A small network was trained on invented records. Each row is its activation on one of them, seen along a few directions.
Each row is followed by the record's values for the fields ZUKI, ZUPOD, LUM, NEKA, MADOG, SETI.
Other fields move the rows too, some of them a lot.
Strong random noise was added to every row along 5 fixed directions; ignore it. To show where, here is one row again and again, with new noise each time:
55, -153, -176, -67, 140, -77, -111, -133, -32, -236, 68, 108, 5, -35, 44, 88, 77, -232, -255, -18, 8, 218, 203, -30, 80, -179, -319
-84, -307, 150, -53, -336, 6, 208, 33, -88, -273, -242, 120, -246, -36, -518, -184, -120, 203, -279, 286, 199, 120, -49, 273, -71, 36, -118
-116, 16, 77, 122, -71, -74, 149, 47, 91, -6, -59, -340, -320, 127, -1, -250, -32, 123, -234, 65, 41, 42, -206, 326, -47, 125, 64
-145, -176, 257, -67, -525, 28, 424, -158, -138, 55, -551, 61, -204, 104, -458, 125, -209, 371, -28, 242, 312, 150, -228, 432, -105, 8, -21
77, 52, -99, 16, 18, -47, 89, -15, 112, 88, -64, -169, -73, 144, 135, 70, -51, -78, -26, -71, 57, 92, 1, 156, 30, 129, -47
249, 243, 32, -228, 416, -176, -410, -81, 147, -78, 372, -227, 60, 123, 333, -142, 128, 13, -239, -365, -314, 183, -43, 26, 35, -35, -225
148, 14, 172, -294, -34, -74, -91, -181, -41, -66, -74, 75, 53, 83, -125, 77, -38, 215, -116, -112, -32, 230, -73, 159, -27, -83, -238

-154, -105, -39, 71, 30, 1, 219, -233, -87, 78, -195, 95, 30, -53, 211, 382, 63, -172, -48, -7, 118, 87, 86, 17, 7, -228, -80  <ZUKI:vezev ZUPOD:fam LUM:tebe NEKA:fum MADOG:pifos SETI:gozak>
-303, -93, 147, 52, -216, 31, 178, -314, -307, 99, -248, -7, -165, 57, -209, 73, -20, 316, -124, 75, 197, 122, -109, 272, -50, -335, 1  <ZUKI:kosup ZUPOD:nozi LUM:tebe NEKA:vafam MADOG:vibog SETI:gozak>
-51, 366, 147, -96, 83, 23, 49, -119, -8, 394, -132, -65, 216, 182, 391, 375, -48, 65, 440, -251, 19, 163, -218, -4, 24, -152, 154  <ZUKI:vezev ZUPOD:sege LUM:tebe NEKA:raf MADOG:vibog SETI:tedum>
-119, 99, 184, 101, 226, -203, -244, -299, -87, -227, 308, -259, -7, 31, 585, -97, 184, 123, -149, -6, -519, -97, -241, -271, 226, -409, -179  <ZUKI:vezev ZUPOD:fam LUM:tebe NEKA:fum MADOG:vibog SETI:tedum>
541, 289, -188, -80, 97, 32, 41, 83, 191, 357, 16, -145, 225, 255, 338, 263, -131, -62, 482, -314, -15, -85, 9, -63, 113, 459, -1  <ZUKI:vezev ZUPOD:nozi LUM:tebe NEKA:vafam MADOG:pifos SETI:gozak>
-363, 320, 320, -75, 319, -21, -274, -362, -213, 183, 156, -81, 103, 108, 413, -34, 229, 153, -89, -344, -229, 67, -416, 81, -53, -531, 8  <ZUKI:vezev ZUPOD:fam LUM:tebe NEKA:fum MADOG:pifos SETI:tedum>
-380, -180, -102, 131, 283, -33, -198, -8, -147, -309, 140, 224, -46, -190, 97, 46, 114, -416, -220, 48, 43, 243, 155, -269, 89, -491, -71  <ZUKI:vezev ZUPOD:sege LUM:tebe NEKA:raf MADOG:vibog SETI:tedum>
341, 49, 169, -133, 100, -134, -389, 184, 78, -308, 353, 58, 152, -60, -36, -445, 59, 309, -32, -42, -436, -73, -35, -179, 73, 100, -199  <ZUKI:vezev ZUPOD:konu LUM:tebe NEKA:vafam MADOG:vibog SETI:tedum>
492, 150, 70, -286, -110, 271, -104, 128, -20, 125, 10, 648, 540, -103, -353, -96, -13, 68, 479, -72, -138, -218, 121, -66, -90, 78, -326  <ZUKI:vezev ZUPOD:konu LUM:duves NEKA:fum MADOG:pifos SETI:tedum>
-416, -293, 565, -171, -157, 31, -130, -229, -365, -365, 2, 277, -147, -259, -667, -556, 158, 468, -372, 275, 23, 128, -288, 213, -134, -533, -114  <ZUKI:kosup ZUPOD:nozi LUM:tebe NEKA:zado MADOG:pifos SETI:gozak>
-66, -135, 183, -26, -142, -61, 65, 197, 15, -232, 103, -129, -155, -87, -255, -426, -87, 291, -225, 152, 75, -72, -191, 81, -112, 99, 162  <ZUKI:kosup ZUPOD:nozi LUM:tebe NEKA:raf MADOG:vibog SETI:gozak>
-63, 58, -44, 52, 81, 35, 1, 135, 94, 112, 152, -107, 126, 54, -21, -7, -38, -120, 119, -73, 72, -8, 69, -8, -55, 158, 79  <ZUKI:kosup ZUPOD:konu LUM:duves NEKA:vafam MADOG:vibog SETI:gozak>
172, -20, -64, -80, -121, -56, 22, -274, -94, 60, -114, 66, 21, 68, 76, 117, 61, 64, -13, 29, -5, 35, -66, -10, 34, -104, -268  <ZUKI:vezev ZUPOD:nozi LUM:tebe NEKA:zado MADOG:pifos SETI:tedum>
1, 32, 96, 70, -304, 61, 277, -208, -98, 187, -366, -70, 16, 182, 135, 360, -142, 127, 263, 69, -40, -130, -261, -67, 62, -13, 37  <ZUKI:vezev ZUPOD:fam LUM:tebe NEKA:fum MADOG:pifos SETI:gozak>
-124, -59, 61, 127, -15, -38, 60, 264, 102, -266, 178, -143, -68, -40, 0, -316, -89, 64, 38, 115, -110, -201, -206, -148, -22, 89, 130  <ZUKI:vezev ZUPOD:konu LUM:tebe NEKA:raf MADOG:vibog SETI:gozak>
119, 340, 297, -233, 269, -171, -426, 40, 11, -10, 413, -243, 38, 85, 234, -289, 115, 309, 28, -332, -412, -33, -269, -36, -24, -19, -100  <ZUKI:vezev ZUPOD:nozi LUM:tebe NEKA:vafam MADOG:vibog SETI:tedum>
68, -190, -214, 39, 46, 34, 17, 99, 144, -237, 7, 86, 26, -122, -127, -19, -26, -147, -72, 35, 5, 0, 276, -78, 79, 155, -87  <ZUKI:kosup ZUPOD:konu LUM:tebe NEKA:vafam MADOG:pifos SETI:gozak>
8, -4, -66, 102, -4, 236, 137, 131, 36, 173, -24, -2, -38, -30, -200, -145, 23, -195, 150, 86, 162, -73, 101, 139, -70, 131, 126  <ZUKI:kosup ZUPOD:nozi LUM:duves NEKA:zado MADOG:pifos SETI:gozak>
34, 167, -178, 308, 72, -152, 117, -160, 111, 324, -79, -511, -104, 153, 449, 103, 1, -17, 48, 3, -144, -125, -40, 1, 130, 44, 76  <ZUKI:kosup ZUPOD:nozi LUM:tebe NEKA:zado MADOG:vibog SETI:gozak>
-183, -35, 349, 19, 65, 61, 14, 315, -18, -236, 151, -137, -79, -28, -87, -398, -177, 173, 116, 85, -227, -210, -314, -87, 16, 101, 275  <ZUKI:vezev ZUPOD:sege LUM:tebe NEKA:fum MADOG:vibog SETI:gozak>
-4, 50, 278, -24, 14, -60, -19, 100, 38, -32, -3, -331, -212, 168, 62, -155, -42, 305, -140, -12, -123, -76, -316, 104, -37, 159, 143  <ZUKI:vezev ZUPOD:fam LUM:tebe NEKA:zado MADOG:pifos SETI:gozak>
-120, 132, 307, -213, 172, -72, -278, -342, -172, 114, 43, 140, 105, 13, 56, -66, 128, 181, -21, -213, -98, 201, -295, 98, -39, -418, -95  <ZUKI:vezev ZUPOD:nozi LUM:tebe NEKA:zado MADOG:pifos SETI:tedum>
132, 399, 102, -200, 391, -120, -317, -333, 53, 272, 3, -275, 291, 232, 426, 373, 55, 151, 77, -487, -226, 176, -129, -50, 91, -122, -37  <ZUKI:kosup ZUPOD:fam LUM:tebe NEKA:vafam MADOG:pifos SETI:gozak>
435, 199, 70, -426, -24, 154, -264, 77, -23, 76, 152, 478, 384, -72, -256, -142, 162, 46, 175, -225, -39, -35, 180, 78, -244, 84, -166  <ZUKI:kosup ZUPOD:konu LUM:duves NEKA:fum MADOG:vibog SETI:tedum>
-330, 10, 224, 194, 32, 14, 91, 290, 32, -6, 97, -270, -142, 78, 8, -149, -131, 92, -22, 55, 3, -69, -273, 112, 18, 164, 309  <ZUKI:vezev ZUPOD:fam LUM:duves NEKA:vafam MADOG:vibog SETI:gozak>
246, 54, 108, -358, -182, 72, 34, 12, 28, 170, -116, 205, 70, 107, -276, 76, -125, 223, 167, -73, -13, 98, 54, 86, -110, 214, -77  <ZUKI:vezev ZUPOD:nozi LUM:tebe NEKA:zado MADOG:vibog SETI:tedum>
275, 186, 89, -262, 342, -133, -364, -98, 71, -48, 386, -118, 8, 40, 220, -127, 102, 161, -125, -320, -403, 140, -52, -80, -22, 1, -118  <ZUKI:vezev ZUPOD:nozi LUM:tebe NEKA:zado MADOG:vibog SETI:gozak>
-154, -202, -163, 193, 26, -50, 124, 67, 29, -128, 29, -56, -257, -46, 40, 143, 2, -253, -133, 197, 79, 111, 157, -132, 115, 61, 95  <ZUKI:vezev ZUPOD:sege LUM:tebe NEKA:zado MADOG:vibog SETI:gozak>
-78, -55, -198, 7, 118, -71, 49, -105, -25, -62, -23, 17, -119, -19, 170, 132, 97, -213, -194, -5, 172, 149, 129, 55, -2, -234, -126  <ZUKI:vezev ZUPOD:nozi LUM:tebe NEKA:raf MADOG:pifos SETI:tedum>
-26, 39, 152, -248, 82, 116, -137, 77, 22, 62, 14, 232, 327, -30, -71, 130, -94, 7, 247, -141, 23, 56, -158, -86, -77, 34, 96  <ZUKI:vezev ZUPOD:fam LUM:duves NEKA:zado MADOG:pifos SETI:gozak>
3, -124, -94, 70, -15, -24, -96, 134, -2, -163, 288, 2, -96, -178, -166, -378, 56, -61, -302, 131, -21, -55, 122, -12, -13, 51, -27  <ZUKI:kosup ZUPOD:nozi LUM:duves NEKA:zado MADOG:vibog SETI:gozak>
337, -71, -126, 257, -508, 69, 381, 232, 250, 186, -249, -264, -146, 125, -213, 40, -380, 143, 322, 245, 144, -350, 47, 34, 44, 693, 136  <ZUKI:kosup ZUPOD:konu LUM:duves NEKA:vafam MADOG:pifos SETI:gozak>
-69, 192, 169, -19, -149, 117, 132, -153, 19, 284, -189, -104, 69, 157, 93, 45, -133, 225, 287, -82, 29, -116, -189, 130, 38, 9, 147  <ZUKI:kosup ZUPOD:sege LUM:tebe NEKA:fum MADOG:pifos SETI:tedum>
191, 275, 144, -302, -43, -93, -19, -272, 3, 374, -261, -83, 159, 156, 40, 371, -102, 258, 78, -420, 87, 201, -65, 326, -43, 74, -12  <ZUKI:kosup ZUPOD:nozi LUM:tebe NEKA:vafam MADOG:pifos SETI:gozak>
-71, -283, -213, 334, -557, 212, 489, 114, -5, -12, -367, 93, -218, -81, -444, -105, -56, 33, -2, 434, 329, -188, 81, 268, -86, 214, 114  <ZUKI:kosup ZUPOD:konu LUM:duves NEKA:vafam MADOG:pifos SETI:gozak>
222, -57, 68, -363, -176, 131, 15, 65, 10, -28, -177, 230, 330, 89, -198, 362, -318, 35, 448, -98, 41, 101, 18, -220, 62, 246, 92  <ZUKI:kosup ZUPOD:sege LUM:tebe NEKA:vafam MADOG:vibog SETI:gozak>
136, 171, -135, 34, 241, -95, -137, -44, 201, 72, 35, -276, -81, 175, 236, -11, 53, -35, -281, -182, -69, 192, 165, 132, -8, 165, -54  <ZUKI:kosup ZUPOD:fam LUM:tebe NEKA:vafam MADOG:vibog SETI:tedum>
309, -196, -73, -177, -173, 75, -105, 142, -90, -265, 91, 380, 151, -248, -357, -159, 59, 57, -19, 114, -171, -4, 249, -116, 25, -48, -295  <ZUKI:vezev ZUPOD:nozi LUM:duves NEKA:vafam MADOG:vibog SETI:tedum>

Which values does each new row have?
490, 217, -2, -325, 88, -12, -190, 86, 291, 147, 71, -47, 277, 235, 0, 270, -205, 86, 241, -299, -26, 74, 123, -28, -55, 367, -59  <ZUKI:kosup ZUPOD:konu LUM:duves NEKA:vafam MADOG:pifos SETI:gozak>
485, 272, 206, -299, 118, 2, -186, 280, 210, 178, 203, -105, 184, 106, 7, -304, -110, 327, 301, -251, -179, -173, -217, 14, 3, 529, 46  <ZUKI:vezev ZUPOD:nozi LUM:tebe NEKA:zado MADOG:pifos SETI:gozak>
127, 228, 168, 11, -168, -71, -14, -13, 163, 159, 0, -199, -216, 76, -98, -444, 48, 489, -192, 35, -236, -206, -292, 367, -143, 186, -61  <ZUKI:vezev ZUPOD:konu LUM:duves NEKA:zado MADOG:pifos SETI:tedum>
76, -64, 45, -86, -386, 42, 167, -146, -98, 95, -383, 118, 104, 21, -205, 525, -243, 133, 276, 88, 236, 85, -34, 50, -56, -9, 68  <ZUKI:kosup ZUPOD:konu LUM:duves NEKA:vafam MADOG:vibog SETI:gozak>
24, -254, -133, 26, -237, 119, 279, 20, -147, 39, -262, 322, 135, -108, -272, 261, -134, -198, 285, 268, 277, -81, 109, -70, 112, 28, -132  <ZUKI:vezev ZUPOD:nozi LUM:duves NEKA:zado MADOG:pifos SETI:gozak>
41, 50, 324, 58, -295, 141, 62, 270, 75, -71, 7, -173, -224, -4, -361, -538, -54, 319, 51, 132, 7, -145, -202, 299, -185, 367, 161  <ZUKI:kosup ZUPOD:konu LUM:duves NEKA:vafam MADOG:pifos SETI:tedum>
160, 45, -66, -301, 233, -43, -221, -313, -69, -83, 137, 163, 147, -102, 63, 29, 176, 54, -150, -205, -85, 168, 113, 19, -1, -195, -336  <ZUKI:kosup ZUPOD:nozi LUM:tebe NEKA:zado MADOG:pifos SETI:gozak>
447, -444, -318, -104, -190, 119, -22, -1, -70, -490, -41, 554, 257, -176, -319, 287, -194, -289, 192, 238, 27, -147, 582, -517, 230, 65, -360  <ZUKI:kosup ZUPOD:konu LUM:tebe NEKA:fum MADOG:pifos SETI:gozak>
103, -238, 132, -291, -25, -3, -257, -346, -256, -390, 87, 331, 192, -245, -304, -34, 131, 109, -227, 138, -236, 135, 43, -216, 83, -490, -477  <ZUKI:kosup ZUPOD:nozi LUM:duves NEKA:zado MADOG:pifos SETI:gozak>
-193, 241, -26, 180, 438, -69, -255, 223, 117, -34, 410, -257, -155, 37, 403, -312, 105, -229, -164, -186, -182, 71, -84, -120, 12, -84, 197  <ZUKI:vezev ZUPOD:sege LUM:tebe NEKA:raf MADOG:vibog SETI:tedum>
538, 319, 73, -319, 213, 23, -406, 143, 166, 29, 328, -10, 353, -67, 144, -208, 89, -13, 69, -354, -308, -112, 152, -141, -7, 267, -135  <ZUKI:kosup ZUPOD:fam LUM:duves NEKA:fum MADOG:pifos SETI:tedum>
-208, -140, 205, 136, -441, 64, 362, 97, 23, 83, -360, -69, -270, -27, -282, -171, -85, 293, -89, 220, 260, -160, -115, 233, -169, 175, 237  <ZUKI:kosup ZUPOD:fam LUM:tebe NEKA:fum MADOG:pifos SETI:tedum>
45, 71, 486, -397, 34, 38, -196, -115, -123, 123, -84, 226, 355, 99, -122, 407, -189, 358, 243, -298, -58, 203, -267, -6, -16, -116, 20  <ZUKI:vezev ZUPOD:fam LUM:duves NEKA:vafam MADOG:pifos SETI:gozak>
235, -41, 86, -267, -135, 119, 61, 111, -37, 90, -168, 113, 146, 104, -305, 35, -208, 165, 241, -6, 154, 40, 4, 25, -124, 327, 64  <ZUKI:kosup ZUPOD:nozi LUM:tebe NEKA:zado MADOG:vibog SETI:gozak>
402, 466, 295, -338, 48, 64, -296, -79, 77, 199, 76, -65, 164, 167, -157, -245, 68, 501, -42, -271, -208, -54, -187, 259, -190, 217, -24  <ZUKI:kosup ZUPOD:fam LUM:duves NEKA:fum MADOG:pifos SETI:gozak>
-195, -65, -250, 263, 276, -193, -108, -268, -62, -182, 84, -96, -179, -50, 331, 158, 256, -346, -323, -55, -53, 129, 123, 21, 100, -377, -173  <ZUKI:vezev ZUPOD:konu LUM:tebe NEKA:vafam MADOG:pifos SETI:gozak>
265, 93, 116, -90, -196, 54, 5, 36, 32, 65, -76, -164, -192, 43, -354, -455, 70, 467, -281, 125, -14, -126, -136, 410, -193, 220, -71  <ZUKI:kosup ZUPOD:nozi LUM:duves NEKA:zado MADOG:pifos SETI:gozak>
-62, 9, 365, -98, -158, 23, 19, 451, 224, -175, -8, -232, -293, -9, -487, -523, -273, 387, -243, 91, 130, -146, -244, 308, -229, 592, 377  <ZUKI:kosup ZUPOD:fam LUM:duves NEKA:fum MADOG:pifos SETI:gozak>
-109, -11, -152, 129, 206, -152, -27, -298, -69, -114, 100, -140, -41, 110, 538, 380, 83, -246, -155, 15, -168, 88, 58, -205, 241, -267, -69  <ZUKI:vezev ZUPOD:fam LUM:tebe NEKA:fum MADOG:vibog SETI:gozak>
